A small network was shown many inputs. Here are its activations along a few directions, one row for each input.
In each table, some parts of the input vary, and every possible input appears once, in random order.
Descriptions start from the smaller parts, as in this example, which fits no table here: one of 4 places along a line, together with either a single point or one of 11 places around a ring or (one of 3 separate values, together with one of 8 places around a ring).
Shared parts are said once, and a part with two or three values counts as separate values.
In the rows, 128 means zero.

Other details of the inputs vary at random and push rows far along three fixed directions, the same in every table; ignore that.

A family of inputs:
x1: [108  87 158  93 133 116 130 118 138 115 136 162]
x2: [112 102 169 104 128  99  99 108 122 114 144 176]
x3: [126 144 134 117 138 130 123 138 118 116 124 133]
x4: [108 116 148  93 131 126 103 119 128 108 141 164]
x5: [178 118 156 217  88  60 138 110 135 174 123 114]
x6: [102 163 111 110 152 149 147 161 142 103 123 126]
x7: [153 123  99 144 106 160 120 118 121 142 130 106]
x8: [127 138  91 136 130 162 143 139 131 135 121  91]
x9: [116 134 114 124 137 133 143 138 128 134 126 117]
x10: [144 112  93 154 116 157 126 117 132 141 125 103]
x11: [165 191 173 178 124  59 149 159 133 131 113 137]
x12: [113 162 117 102 133 150 140 151 124 112 127 114]
x13: [118 168  99 117 166 155 148 162 130 114 107 111]
x14: [118 118 140 107 131 124 118 117 112 123 134 143]
x15: [105 103 124 110 132 134 122 116 127 131 136 134]
x16: [104 169 119 116 146 130 157 164 142 112 124 122]
x17: [131 138  92 136 145 161 142 137 120 139 111  92]
x18: [ 97 107 144  95 147 108 119 117 130 118 135 163]
x19: [143 203 150 170 144  83 163 175 152 117 105 126]
x20: [150 119 102 140 106 160 115 117 121 139 130 104]
x21: [136 132 195 162 122  31 133 123 142 131 128 168]
x22: [119  99 146 108 132 129 136 125 135 122 127 142]
x23: [137 137 104 124 116 157 130 128 119 135 133 101]
x24: [100 112 154  91 126 112 115 117 118 116 146 157]
x25: [155  98 120 143 111 138 110  96 107 153 132 110]
x26: [161  94 116 149 106 138 110  92 106 159 132 110]
x27: [154  82 110 161 117 139 106  95 124 155 125 112]
x28: [104  94 150 111 123 102 110 109 145 112 149 174]
x29: [111 135 116  97 131 157 120 134 125 112 135 132]
x30: [102 117 149  91 121 124 115 118 126 114 148 155]
x31: [149 111 112 140 106 142 121 108 111 154 134 105]
x32: [135 134 106 129 123 157 133 130 110 140 126  98]
x33: [113 194  99  95 158 171 146 175 125 100 109 113]
x34: [146 111 115 157 122 134 118 114 135 137 123 119]
x35: [157  82 110 165 115 137 107  94 124 155 123 111]
x36: [113 145 125 126 134 126 143 145 140 123 129 122]
x37: [123 114 127 108 126 142 105 117 123 118 136 142]
x38: [101 112 136 101 143 122 113 122 142 106 134 164]
x39: [160 173 169 172 128  75 177 168 147 133 107 120]
Each input here is: one of 3 separate values, together with either a single point or (one of 2 separate values, together with one of 6 places around a ring).
The inputs of x27 and x35 match in every part but the choice among 3 separate values. If x4 is changed in the same way as x27 into x35, which row does it become? -> x37
Change only the choice among 3 separate values in x21. List by row number the other rows that result. -> x17, x18
Change only the choice among 2 separate values in x10. List by row number the other rows that result. -> x20

A family of inputs:
x40: [133  96 108 102 112 172 124 103 111 140 138 110]
x41: [198 125 102 220  92 117 154 130 143 190 117  55]
x42: [132 164 129 130 117 121 149 139 122 135 129 113]
x43: [195  94 127 212  94 110 104  82 102 194 129  94]
x44: [ 86 132 160 113 140 116 137 144 145 117 131 145]
x45: [123  95  93 113 133 160 105 102  95 142 128 108]
x46: [127 100  92 116 133 164  89 106 122 128 130 122]
x47: [130 174 115 151 123 113 133 150 130 118 123 120]
x48: [124 159 172 137 109  60 147 137 124 123 138 151]
x49: [107 153 145 127 156  66 167 155 152 114 120 168]
x50: [ 94 153 167 126 133  74 153 160 147 110 119 144]
x51: [150 180  94 151 145 145 148 154 109 146 102  75]
x52: [115  90 137  91 142 149 103 106 107 130 133 146]
x53: [148 101 121 158  96 118  92  92 132 145 142 131]
x54: [ 95 145 140  94 143 128 121 131 115 118 142 145]
x55: [129 135 111  94 142 170 144 142 113 122 116 106]
x56: [110 139 139  98 124 122 132 141 136  96 137 156]
x57: [161 109 147 186  95  68 143 126 145 162 134 114]
x58: [182  86 199 190  83  55 103  94 143 149 143 175]
x59: [111  87  97 108 135 178 122 122 133 144 147 107]
x60: [ 95  82 122 100 157 134 124 105 141 129 145 173]
x61: [174  64 170 213  67  61 111  79 146 182 133 120]
x62: [135  91 109 105 134 162 109 105 106 141 121 113]
x63: [124 112  81 105 121 203 119 109 101 147 141  92]
x64: [123 164 134 157 136 109 160 156 137 118  99 109]
x65: [175 191  83 172 120 186 161 167 130 142 110  69]
x66: [137 183 127 121 151 154 169 173 115 122 108 103]
x67: [120  95 135 102 140 146  91 113 127 116 133 159]
x68: [108 132 152 110 155 105 134 131 155  98 126 149]
x69: [ 94  79 150 106 129 123 107  98 139 114 131 155]
x70: [140  90 101 108 122 177 107 113 128 123 127 122]
x71: [132 158 118 146 153  99 169 151 153 135 112 132]
x72: [ 90  85 152 108 137 136 108 102 135 115 136 157]
x73: [107 180 159 129 137  90 125 154 141 104 137 163]
x74: [107 103 128 105 142 141  84 109 124 116 144 160]
x75: [107  88 132  74 133 147 121 114 107 114 135 146]
x76: [183  77 159 182  66  80 122  78 114 172 144 127]
x77: [ 90 189 133  96 151 112 151 165 116 100 123 132]
x78: [163 184 103 183 155 152 169 160 145 135  99  70]
x79: [126 186 125 137 126 134 141 160 138 115 133 128]
x80: [122  92 133  99 134 133  91 110 132 113 128 157]
x81: [ 99 145 137  95 136 118 123 129 119 118 136 141]
x82: [156 109  60 128 107 217 120 113 123 142 126  78]
x83: [112 167 154 125 117  82 137 149 141 100 138 161]
x84: [154 182  84 157 114 161 147 154 135 134 117  83]
x85: [129 148  72 100 158 194 144 152  96 128  99  78]
x86: [116  89 131  92 125 140 107 117 128 104 136 159]
x87: [116  91 126  97 135 136  95 114 124 109 127 156]
x88: [100 189 147 113 172  96 168 176 152  81 110 138]
x89: [134 170 173 163 129  43 127 150 139 112 122 164]
x90: [111  96 143  85 122 150 117 106 114 127 151 148]
The inputs of x44 and x50 match in every part but one. If x67 is changed in the same way as x44 into x50, which row does it become? -> x87
The inputs of x74 and x46 match in every part but one. If x78 is changed in the same way as x74 into x46, which row does it become? -> x68
Describe the family of inputs behind these rows. -> one of 3 separate values, together with either a single point or one of 4 places along a line or (one of 2 separate values, together with one of 6 places around a ring)
Change only the choice among 2 separate values in x56. List by row number the other rows that result. -> x76
Change only the choice among 2 separate values in x66. List by row number the other rows that result. -> x58
Change only the choice among 3 separate values in x73. List by row number the other rows that result. -> x47, x53
Change only the place on the line of 4 in x41. List by row number the other rows that result. -> x61, x68, x69
